A small network was trained on made-up records. Each row is its average activation on records with the value named, seen along a few directions.
Values that are neighbours, or in one group, have similar rows; names and order tell nothing.
In the rows, 500 means zero.
Random noise pushes rows far along 6 fixed directions. That doesn't count. These rows show it; they differ only by the noise:
[556 535 590 249 458 369 502 306 652 444 646 658 375 678 533 412 417 406]
[419 328 650 409 542 322 644 945 689 481 534 266 325 509 387 453 479 225]
[516 448 589 252 398 338 588 449 657 374 642 574 311 690 428 328 468 417]
[553 571 583 490 619 387 424 517 598 608 661 459 537 506 584 579 465 417]
[525 582 429 466 676 512 538 300 360 602 366 583 394 531 564 641 485 529]
[497 462 483 530 609 464 637 692 593 684 500 314 568 491 504 591 618 453]
[570 516 492 605 353 433 449 313 577 423 660 570 623 527 453 263 516 696]
[542 594 441 674 615 459 412 334 297 505 505 527 465 449 496 522 490 684]


Values of MAKI:
siku: [507 589 423 900 647 596 357 490 331 582 203 496 723 236 604 595 397 554]
gedu: [445 408 522 465 371 514 663 504 695 533 316 540 580 468 486 337 483 416]
vos: [424 479 675 527 533 431 255 484 447 393 491 564 410 371 505 454 217 322]
liru: [486 377 398 489 203 671 621 567 649 597 567 391 784 516 483 371 667 616]
faba: [514 535 550 712 535 505 279 729 531 403 640 436 663 326 518 553 470 423]
lem: [522 592 464 325 614 518 550 242 461 543 485 711 351 656 540 600 551 524]
ladin: [512 569 552 339 603 499 307 415 412 550 601 554 497 504 612 703 426 404]
lapi: [490 547 571 719 603 476 346 630 263 540 600 298 471 358 501 658 473 612]
nele: [631 583 396 569 362 521 413 422 406 406 711 493 567 559 508 497 587 702]
lifo: [458 449 412 626 458 652 616 592 651 511 301 502 703 430 494 457 574 500]
feli: [428 454 583 529 557 531 398 779 495 524 632 373 610 366 476 596 542 403]
nisaz: [411 412 526 427 544 551 615 646 544 546 504 366 473 549 422 543 685 515]
fufid: [552 499 428 584 297 623 603 503 614 501 435 504 668 531 499 388 533 571]
zuze: [526 506 464 475 463 446 397 615 497 430 608 475 555 482 548 525 499 464]
simes: [506 416 637 467 180 461 516 525 757 357 588 539 513 546 422 139 392 488]
A value of MAKI combines one of 5 hidden first parts with one of 3 second parts; all combinations occur once.
Q: Changing only the second part turns faba into nele. lifo has the same second part as faba; what does that change turn lifo into?
A: fufid
Q: Changing only the second part turns feli into liru. lem has the same second part as feli; what does that change turn lem into?
A: simes

Values of KEDA:
dezet: [450 493 622 552 505 346 531 580 415 338 500 544 230 512 416 391 410 450]
tal: [420 385 583 357 559 596 547 507 541 545 405 554 500 420 558 635 402 267]
nenib: [406 457 540 570 670 507 521 600 650 684 324 476 617 314 549 557 438 348]
gipip: [513 394 533 590 429 499 454 483 315 298 588 370 389 504 289 382 498 688]
fuv: [512 530 529 408 622 617 408 428 457 676 297 559 455 407 679 666 290 303]
fer: [521 611 597 368 655 405 363 748 562 511 670 433 422 555 633 735 464 224]
rog: [533 570 406 812 640 597 506 414 453 709 110 438 676 328 644 618 421 540]
movef: [428 387 435 374 455 516 635 655 560 391 290 533 423 509 491 523 454 267]
sus: [569 467 502 416 486 587 530 415 529 565 336 563 448 464 529 533 313 389]
vakiz: [398 495 670 444 470 483 357 375 628 465 394 734 538 483 545 300 338 349]
virov: [539 633 446 410 472 543 423 395 581 466 642 635 530 601 582 577 551 534]
KEDA is arranged as 3 separate groups.
Q: Which other values are in the same group as tal? Give them in the order they are listed.
A: gipip, fuv, sus
Q: Which other values are in the same group as dezet? Give them in the order they are listed.
A: nenib, rog, vakiz

Values of KATI:
fumeb: [428 366 430 408 517 687 580 537 447 477 405 448 413 505 461 656 545 439]
leb: [643 736 576 189 497 416 372 479 569 501 872 570 404 621 677 658 455 348]
raris: [410 478 489 672 510 515 447 565 307 396 649 402 424 378 408 541 626 673]
dosok: [380 464 595 638 486 455 475 615 511 324 342 481 450 398 350 208 509 490]
gigub: [436 424 620 502 726 668 371 508 506 650 228 544 619 286 563 645 286 219]
zazig: [429 578 596 653 525 348 375 430 457 398 411 620 403 477 426 369 332 500]
fezur: [616 577 610 284 439 549 266 304 680 477 678 684 442 609 571 477 294 428]
nomop: [568 668 496 368 638 252 484 433 496 614 704 503 509 654 602 666 529 437]
bibar: [421 457 560 262 626 606 678 376 554 685 394 537 553 561 593 619 608 413]
vevop: [475 384 503 473 331 621 750 484 617 489 443 558 461 557 410 391 611 584]
toma: [480 502 361 565 569 418 561 714 328 312 548 328 345 468 391 553 676 605]
led: [474 350 524 604 338 445 591 553 707 604 692 452 785 462 394 244 572 582]
ribat: [513 403 540 231 239 338 604 629 659 388 733 494 509 696 416 316 513 326]
gop: [480 703 321 852 543 588 320 359 268 462 519 583 622 447 510 515 671 911]
tez: [589 623 504 510 609 339 603 594 645 637 805 284 483 720 515 556 649 561]
zufev: [497 529 518 572 582 368 396 517 532 490 545 463 693 479 553 499 538 540]
nalut: [395 325 524 498 349 538 536 470 494 461 271 517 416 445 377 340 353 408]
fof: [460 375 534 250 541 531 664 780 623 718 426 264 371 501 520 577 477 336]
pabe: [548 519 556 606 535 496 433 386 539 684 566 492 609 419 631 566 460 619]
vez: [563 535 444 635 434 474 475 267 335 331 297 625 401 525 521 332 296 599]
lanuf: [539 491 479 505 505 491 649 548 450 349 439 544 182 559 338 355 565 565]
fal: [584 436 477 529 329 533 493 482 586 544 406 465 587 482 579 495 457 447]
salu: [534 585 396 427 433 679 359 478 699 581 538 556 868 431 705 676 469 384]
gerar: [529 468 457 651 591 597 355 452 315 510 446 536 674 447 569 572 480 539]
pori: [706 763 517 788 549 429 258 367 407 519 756 573 741 337 618 647 521 686]
A value of KATI combines one of 5 hidden first parts with one of 5 second parts; all combinations occur once.
Q: Changing only the second part turns toma into salu. zufev has the same second part as toma; what does that change turn zufev into?
A: gerar
Q: Changing only the second part turns nalut into ribat. fezur has the same second part as nalut; what does that change turn fezur into?
A: leb
Q: Changing only the second part turns zazig into led. tez has the same second part as zazig; what does that change turn tez into?
A: pabe
Q: Changing only the second part turns dosok into bibar. gop has the same second part as dosok; what does that change turn gop into?
A: raris

Values of KOROB:
mene: [524 428 487 567 502 588 520 630 258 299 450 466 254 430 423 491 444 576]
keze: [501 390 504 327 467 362 534 447 593 515 531 484 579 591 481 463 545 482]
poz: [716 574 498 436 318 516 312 265 716 445 726 513 723 567 661 512 401 478]
luvu: [551 437 583 423 351 502 454 314 659 511 331 587 589 362 545 336 185 277]
kozo: [448 552 384 413 604 529 420 415 300 421 426 580 450 554 511 588 551 467]
visi: [687 744 540 883 714 470 273 490 472 757 660 399 756 314 698 675 388 635]
puvil: [570 612 365 441 290 505 587 262 622 367 402 731 630 607 525 276 488 617]
sibu: [503 517 341 524 551 643 736 454 563 639 465 522 521 560 526 636 724 589]
rogan: [464 414 661 429 570 626 487 647 503 640 433 471 545 432 622 733 399 323]
kib: [487 353 609 589 476 434 548 663 632 662 421 412 524 360 535 380 405 421]
fen: [560 596 452 200 347 437 531 365 685 320 560 680 466 648 564 559 449 340]
bebi: [486 529 398 400 471 480 654 506 560 647 260 512 386 565 565 634 412 367]
sima: [540 395 433 690 421 701 645 650 601 675 375 375 599 463 492 498 678 619]
fuf: [502 514 597 392 511 397 387 242 439 432 801 620 338 538 477 359 542 640]
rup: [530 474 482 625 515 633 516 783 656 570 572 335 673 517 495 600 695 449]
lam: [443 531 651 541 557 219 525 785 563 225 591 368 130 484 440 396 464 355]
nanev: [524 470 550 199 488 314 529 514 513 353 485 633 324 684 404 389 470 353]
nuba: [532 561 475 535 520 546 372 413 294 563 466 448 529 421 580 668 420 439]
lol: [496 674 407 780 543 471 430 162 158 548 621 558 609 497 400 349 583 939]
vumed: [455 493 540 597 407 302 502 494 642 355 669 537 563 530 330 237 585 625]
kena: [463 662 478 773 737 569 231 711 352 588 795 358 744 370 519 692 641 612]
zubes: [398 421 648 261 459 296 386 655 320 230 630 486 201 658 313 431 347 351]
tof: [432 377 487 726 465 527 496 612 369 453 553 289 355 366 333 338 512 734]
zovud: [339 443 523 538 638 613 547 516 548 560 157 666 465 410 509 564 456 393]
movuf: [405 410 511 451 401 688 510 281 370 379 377 635 539 482 471 372 512 640]
A value of KOROB combines one of 5 hidden first parts with one of 5 second parts; all combinations occur once.
Q: Changing only the second part turns lam into visi. puvil has the same second part as lam; what does that change turn puvil into?
A: bebi
Q: Changing only the second part turns fuf into sibu. zubes has the same second part as fuf; what does that change turn zubes into?
A: fen
Q: Changing only the second part turns tof into zovud. luvu has the same second part as tof; what does that change turn luvu into?
A: nanev
Q: Changing only the second part turns kena into mene. kozo has the same second part as kena; what does that change turn kozo into?
A: poz
